These are the activations of a small neural network, seen along a few directions. Each row is one input.
In each table, some parts of the input vary, and every possible input appears once, in random order.
A made-up example of a description, with smaller parts first: one of 3 separate values, together with either a single point or one of 9 places around a ring or (one of 4 places along a line, together with one of 5 places around a ring).
Shared parts are said once, and a part with two or three values counts as separate values.

Other details of the inputs shift rows strongly along two fixed directions, in all tables alike. That doesn't count.

Rows:
R1: -84 -76 -127 123 2 -47 -12 13 84 26 -31
R2: -124 -90 -58 97 20 -80 11 14 54 46 -29
R3: -25 -2 -38 134 -8 138 -17 -71 45 -27 -47
R4: -162 -101 15 29 -39 -43 25 -65 -13 66 -1
R5: 65 10 -28 47 38 69 -46 12 99 95 9
R6: 88 127 371 -262 742 -174 26 547 5 -343 -207
R7: -34 -57 15 73 -42 88 -29 -121 -43 -43 -6
R8: -45 -29 -101 132 15 -7 -36 7 104 0 -76
R9: -11 -69 7 4 -5 -14 10 9 89 109 54
R10: -5 -36 -22 96 -18 106 -37 -90 -7 -51 -44
R11: -117 -95 -81 81 -20 -83 8 10 63 47 -35
R12: -21 -30 -73 149 -16 73 -38 2 88 -4 -86
R13: 112 17 -10 46 5 172 -11 -46 18 68 26
R14: 79 498 -344 -491 -589 -381 95 55 -220 -195 179
R15: -77 -67 -133 111 24 -65 -16 3 95 23 -40
R16: -50 3 -67 134 -25 91 -61 -15 78 8 -62
R17: -45 -39 45 82 9 85 -26 -107 -55 -55 9
R18: 145 159 549 -304 762 -50 0 481 -182 -414 -187
R19: -23 -62 37 62 27 64 -38 -116 -43 -65 -25
R20: 126 8 -28 36 -19 166 -13 -40 21 66 15
R21: 52 -50 130 -1 -76 92 -25 -97 -50 102 110
R22: -104 -101 22 49 -36 -28 23 -96 -45 50 -2
R23: 21 -36 -36 38 24 25 -11 19 100 106 49
R24: 125 -37 45 14 0 180 -15 -27 -29 47 15
R25: 3 -114 84 -18 21 -11 70 -25 8 88 80
R26: -86 -57 92 62 -13 31 -40 -119 -59 17 -6
R27: -52 -81 58 70 -23 17 -9 -112 -56 18 -17
R28: 122 -68 52 -8 -25 127 -26 -77 -56 50 64
R29: -93 -64 -106 140 37 -43 -2 18 78 34 -25
R30: 96 -83 98 2 -37 56 -3 -90 -57 82 71
R31: -17 -93 48 -5 -6 -23 30 -25 60 131 76
R32: 7 588 -351 -419 -607 -381 38 -14 -317 -290 99
R33: 50 -116 57 -14 -78 8 27 -96 -19 119 92
R34: -133 -65 58 25 -10 -18 -1 -83 -53 40 9
R35: 114 -13 -41 55 7 113 -22 13 68 71 -6
R36: 79 -33 70 -3 -72 157 -50 -84 -56 56 109
R37: 124 162 573 -318 727 -129 29 466 -189 -385 -170
R38: -63 -63 45 92 -49 20 6 -138 -63 29 20
R39: -15 -35 -12 100 -37 114 -40 -68 -13 -54 -35
R40: -89 -81 32 26 24 -44 29 -88 -43 35 -30
R41: 25 -94 -28 2 -3 -47 29 2 94 101 32
R42: -6 -32 -66 120 -24 129 -35 -90 63 -23 -71
R43: -65 -26 53 59 -13 103 -58 -118 -45 -49 7
R44: 84 -80 126 1 -23 74 7 -65 -62 72 72
R45: 40 -46 -43 50 44 8 24 24 101 94 42
R46: -13 -18 -85 133 -1 55 -35 -10 94 -11 -93
R47: -36 -26 -112 128 27 -8 -32 -19 119 7 -81
R48: 101 7 64 0 2 185 -38 -29 -39 37 35
R49: 121 1 49 11 9 174 -1 -29 -44 39 29
R50: -39 13 -5 101 8 143 -54 -57 49 -43 -58
R51: 97 30 3 30 -8 193 -33 -50 20 64 34
R52: 105 -80 68 17 -63 150 -26 -89 -44 67 79
R53: 7 -143 43 -4 -58 -1 68 -70 26 116 83
R54: -46 -10 10 91 -40 138 -66 -88 -10 -46 -16
R55: 14 -108 -18 16 -6 -25 31 14 92 106 37
R56: 79 1 -30 56 65 48 -18 24 93 80 1
R57: 92 -17 -47 50 39 47 -24 20 106 81 -8
R58: 176 191 397 -264 714 -22 -10 455 -70 -367 -239
R59: 31 -96 112 -8 -9 24 42 -50 -38 93 96
R60: 132 -24 39 -8 15 158 -24 -24 -31 33 4
R61: 37 183 345 -175 629 -58 -3 423 -40 -453 -289
R62: 97 683 16 -674 81 -532 99 547 -235 -549 -59
R63: -25 -21 -23 128 -64 128 -22 -102 -18 -23 -7
R64: -53 -20 -80 155 36 1 -31 0 100 13 -63
R65: 87 25 -35 52 -18 134 -41 -5 65 87 22
R66: -115 -93 -93 71 -1 -103 1 1 67 31 -37
R67: -16 -95 94 -39 -2 4 48 -36 13 93 93
R68: -114 -63 23 48 -38 -40 38 -96 -61 39 20
R69: 7 -126 20 0 -8 -32 46 -16 64 122 56
R70: 47 494 -387 -416 -652 -380 102 31 -182 -128 204
R71: -137 -117 -40 66 -9 -83 33 -28 26 68 -31
R72: 17 -76 89 -16 -94 39 16 -93 -20 127 125
R73: -140 -105 19 40 4 -58 66 -44 -27 46 -16
R74: -79 -6 -83 127 11 16 -69 -12 108 22 -57
R75: 42 -113 77 -13 -61 24 38 -65 -28 102 98
R76: -77 494 -373 -433 -594 -423 84 47 -252 -251 74
R77: -119 -57 -79 107 37 -34 -42 24 84 27 -32
R78: 99 -21 -64 41 32 36 -38 7 109 86 -11
R79: -147 -101 -63 94 -19 -59 -23 -14 70 66 -14
R80: 59 -61 -84 33 8 -4 7 6 114 99 33
R81: -172 -91 -20 51 -9 -74 -1 -30 18 76 -13
R82: -130 -91 -41 26 25 -109 28 -18 23 48 -49
R83: 119 -11 -68 50 -9 103 -27 -15 73 74 -2
R84: -29 -3 -71 151 1 74 -21 0 73 -2 -68
R85: 18 -116 0 -15 -16 -53 48 -36 64 126 50
R86: -121 -96 27 -2 56 -82 53 -26 -14 19 -55
R87: -91 523 -438 -378 -634 -453 81 44 -218 -208 111
R88: 105 6 -45 71 -5 119 -18 -5 63 91 13
Description of these inputs: one of 2 separate values, together with one of 4 places along a line, together with one of 11 places around a ring.
Changing only the place on the line of 4 turns R54 into R39. The same change can be made to R36. Which row results?
Answer: R52
Changing only the place on the line of 4 turns R66 into R79. The same change can be made to R58. Which row results?
Answer: R51
Start at R11 and move only the place on the ring of 11, one step at a time. The first step leads to R1. Which rows follow, in order?
Answer: R8, R12, R61, R39, R7, R27, R22, R76, R71
Start at R52 and move only the place on the ring of 11, one step at a time. The first step leads to R44. Which rows follow, in order?
Answer: R75, R53, R69, R55, R6, R57, R35, R20, R24
Change only the place on the line of 4 in R23. List by row number the other rows that result.
Answer: R6, R45, R80
Change only the choice among 2 separate values in R21. List by row number the other rows that result.
Answer: R26

Rows:
R89: -32 176 -99 -47 -161 -16 -33 14 -33 -97 8
R90: -133 -279 -28 207 241 -51 34 36 177 107 -141
R91: 84 -96 67 64 52 84 -18 -51 67 122 42
R92: -139 105 -227 -17 -127 -273 -8 57 66 -30 -1
R93: 87 194 -109 -66 -142 -22 -44 11 -36 -41 37
R94: 64 176 -129 -67 -156 7 7 39 -26 -44 21
R95: 79 147 -78 -137 -151 -33 43 37 -26 -6 55
R96: 66 197 509 -366 739 -240 15 528 -144 -427 -192
R97: -28 -175 79 49 50 41 30 -59 -2 81 6
R98: -64 109 -60 -98 -162 -89 42 3 -106 -44 23
R99: 40 127 -38 -149 -129 -60 25 29 -40 -10 101
R100: 31 -65 50 122 119 159 -39 -1 75 79 -5
R101: 66 -90 17 103 106 143 -12 -10 47 57 -36
R102: -103 -142 86 108 46 65 -4 -73 6 102 23
R103: 29 169 -131 -49 -156 3 2 30 -29 -88 8
R104: 23 185 -112 -45 -139 0 -29 23 -25 -82 29
R105: 20 143 -104 -51 -144 -47 -26 -12 -46 -127 -18
R106: -25 -138 87 61 10 67 3 -57 26 139 72
R107: 110 160 -101 -109 -162 -33 -41 16 -27 -11 57
R108: 53 -88 31 74 50 145 -34 -17 79 123 22
R109: 102 -107 40 72 60 110 -32 -31 72 88 0
R110: 84 -119 22 34 50 103 20 -39 49 107 21
R111: -31 -128 69 128 113 80 -32 -84 29 5 -62
R112: 70 161 -48 -141 -119 -35 11 46 -22 -12 70
R113: -2 163 -88 -50 -135 -44 -51 1 -49 -118 -3
R114: 81 -86 23 124 97 130 -30 -39 60 65 -20
R115: -37 133 -58 -80 -146 -100 -23 -40 -89 -82 14
R116: 47 -100 42 143 108 123 -43 -45 65 19 -44
R117: -60 122 -81 -87 -158 -69 30 -11 -82 -79 -6
R118: 51 -144 48 33 43 79 36 -42 29 102 43
R119: -10 -121 41 130 110 124 -17 -31 37 -2 -77
R120: -8 206 530 -370 783 -237 36 556 -147 -463 -208
R121: -24 158 -80 -65 -135 -75 -37 -44 -75 -99 0
R122: -11 103 -22 -119 -152 -132 4 -21 -88 -38 75
R123: -41 -125 46 120 105 101 -1 -68 11 7 -58
R124: 67 -139 75 49 49 56 14 -65 47 104 51
R125: 30 -81 46 144 105 126 -66 -47 64 36 -24
R126: -48 152 -109 -67 -170 -43 13 -18 -67 -89 -17
R127: -55 -153 71 67 22 52 36 -64 7 116 20
R128: 111 133 -119 -120 -141 -15 11 35 -37 -35 28
R129: -85 -98 80 129 111 114 -39 -58 35 37 -35
R130: 83 148 -106 -121 -154 -7 14 50 -20 -25 35
R131: -16 -176 95 69 60 23 13 -89 7 81 22
R132: 37 -91 33 125 120 138 -16 -20 48 20 -57
R133: 48 -131 79 59 35 63 -12 -65 52 126 78
R134: -51 -155 61 108 69 70 14 -80 9 35 -52
R135: -178 114 -205 -35 -102 -237 14 99 90 -28 -14
R136: -45 -168 84 109 50 32 3 -102 -2 75 -7
R137: -40 -154 83 117 75 51 -4 -106 23 32 -44
R138: -17 -149 48 64 -2 68 35 -60 14 134 54
R139: 26 -169 65 65 16 39 9 -88 17 111 56
R140: -111 70 -224 -29 -112 -273 18 65 56 -59 -37
R141: -21 156 -124 -51 -172 -11 4 15 -42 -107 -12
R142: -181 -234 11 189 271 -38 24 82 202 119 -137
R143: -75 140 -69 -90 -150 -72 -4 -16 -80 -74 22
R144: -44 118 -38 -90 -151 -121 -4 -23 -113 -51 47
R145: -34 88 -75 -102 -156 -99 44 -12 -128 -58 18
R146: 13 -160 39 48 -3 55 35 -71 4 116 47
R147: 51 119 -54 -143 -146 -60 62 34 -47 -13 76
R148: 99 -114 59 51 67 83 0 -46 60 96 24
What is each input in this table made of?
Answer: one of 5 places around a ring, together with either a single point or one of 11 places around a ring
Changing only the place on the ring of 5 turns R105 into R119. The same change can be made to R136. Which row results?
Answer: R145
Changing only the place on the ring of 5 turns R147 into R118. The same change can be made to R126. Which row results?
Answer: R123
List by row number the other rows that have the place on the ring of 5 in common with R135.
Answer: R89, R99, R100, R102, R104, R106, R108, R112, R120, R129, R143
Change only the place on the ring of 11 in R122. List by row number the other rows that result.
Answer: R91, R93, R96, R107, R113, R115, R121, R125, R133, R144
